A small network was shown many inputs. Here are its activations along a few directions, one row for each input.
In each table, some parts of the input vary, and every possible input appears once, in random order.
Descriptions start from the smaller parts, as in this example, which fits no table here: values(2) and (point or ring(9) or (ring(5) and line(6))).
Shared parts are said once, and a part with two or three values counts as separate values.

Other details of the inputs vary at random and push rows far along two fixed directions, the same in every table; ignore that.

Rows:
row 1: [  0 -16 -10   0  -8  25 -18 -16 -20   5 -16  -9   9   5]
row 2: [-10 -18  13 -15   9  49 -80  -7   1  39 -49 -24 -24  35]
row 3: [ 18 -13 -32  21 -34  14  24  15 -36 -11  -3   7  -2  38]
row 4: [ 16  15  -7 -10 -12 -40  45  46   0 -24  40  30  -3   7]
row 5: [ -5  27   2  -8   3 -51  31  18  32 -23  45  33   1 -35]
row 6: [-22 -20   2 -15  23  53 -63 -45  -5  34 -28 -38   9  -6]
row 7: [ 22   9 -22  -1  -5   1  61   7 -19 -30  35  26   3  -3]
row 8: [ 35   0 -16  -3   0  42  21  43  -1 -17   2  19 -37  62]
row 9: [-34  17  33 -15  25 -36 -39 -19  38  11  14 -10  12 -48]
row 10: [ -2 -10  24 -12  22  54 -67  -9   7  31 -30 -28 -30  28]
row 11: [ 52 -26 -25  13 -20  23  65  12   6  20 -34  -9   7  33]
row 12: [ 25 -29 -12  21 -27  35  16  51 -23 -11 -23  26 -40  96]
row 13: [  1  16  11   3 -19 -51  35  32   9 -27  29  33   1  -5]
row 14: [-35  18  15  15  15 -34 -25 -43  -6   2  -2 -31  29 -60]
row 15: [ 44 -36 -37   9 -43  69  55  31 -32 -26   3  26 -25  91]
row 16: [ 18   3 -10  10 -19  -5  40   6 -27 -30  15   8   8   8]
row 17: [ -9 -27 -17 -17  23  77 -52 -40  -5  29 -36 -27  -9  11]
row 18: [ -2  30  19  -3   1 -67  25  22   6 -29  28  14   8 -29]
row 19: [-18   8  -5  19 -15 -45  31 -14 -11 -22  18   7  24 -24]
row 20: [ -8   5   1   6 -16 -37  31 -16  -7 -23  24  16  23 -32]
row 21: [-30  27  12 -22  30 -29 -38 -13  37  17  13  -6   6 -64]
row 22: [ 40   5   6   9  -3 -46  62  45  34  17  -4  17  18 -12]
row 23: [-21  14  18  -7  23 -26 -14 -45   4   1  22 -21  27 -66]
row 24: [-21 -21   7   0  10  40 -79  -3  -1  37 -58 -32 -27  39]
row 25: [-35  14   6 -12  26 -12 -14 -54  19  10  18  -8  27 -64]
row 26: [-17   8  23  11  10  -2 -50  -2   0  18 -24 -19 -16  -4]
Description of these inputs: values(2) and (point or (values(3) and line(4))).
The inputs of row 7 and row 8 match in every part but the values(2) part. If row 17 is changed in the same way as row 7 into row 8, which row does it become?
Answer: row 21
Which other rows does row 6 become when the values(3) part takes its other values? List them by row number.
Answer: row 15, row 23
Start at row 24 and move only the line(4) part, one step at a time. The first step leads to row 2. Which rows follow, in order?
Answer: row 4, row 21
Which other rows does row 2 become when the values(2) part takes its other values? List them by row number.
Answer: row 1
Which other rows does row 22 become when the values(2) part takes its other values? List them by row number.
Answer: row 11

Rows:
row 27: [ 26 -10 -34  16 -47  -5  75  41 -36 -41  23  37  -1  53]
row 28: [ 54   0 -24  19 -28   4  90  42 -24 -24  12  18  -3  37]
row 29: [-17  35  10   5  10 -57  16 -19 -11 -33  47   1  22 -56]
row 30: [ -6  28   6  -1  14 -62  25 -19   2 -13  29  -9  35 -69]
row 31: [ 39 -11 -25  22 -39 -18  86  35 -15 -25   9  29  10  28]
row 32: [ 25 -33 -15   0  -5  99 -29  -1 -38  11 -42 -25 -34  77]
row 33: [-37 -14  13 -23  33  48 -86 -60  15  38 -30 -35   6 -33]
row 34: [  8 -36 -19 -10  -7 111 -32  -7 -26   8 -33   3 -40  82]
row 35: [ -7  18   5  -9  10 -52  37 -20  30   1  27   6  36 -69]
row 36: [ -44    2   46  -24   51    8 -117  -16   61   56  -37  -32  -25  -29]
row 37: [ -28   36   37    1    8 -104  -14   29   43   -2   26   16   10  -51]
row 38: [-20  20   3   3  -2 -78  18 -25  12  -9  26   5  46 -73]
row 39: [-41 -12  15 -19  42  33 -83 -69  27  55 -35 -45  13 -50]
row 40: [ 26 -19  12   0   5  76 -57  54   0  27 -55 -11 -68  95]
row 41: [ 21  -7 -29  20 -46  -3  70  36 -41 -49  30  41  -9  57]
The inputs of row 31 and row 28 match in every part but one. If row 27 is changed in the same way as row 31 into row 28, which row does it become?
Answer: row 32
What do these inputs look like to the network?
Answer: values(3) and (point or line(4))
Which other rows does row 34 become when the values(3) part takes its other values? List them by row number.
Answer: row 29, row 41
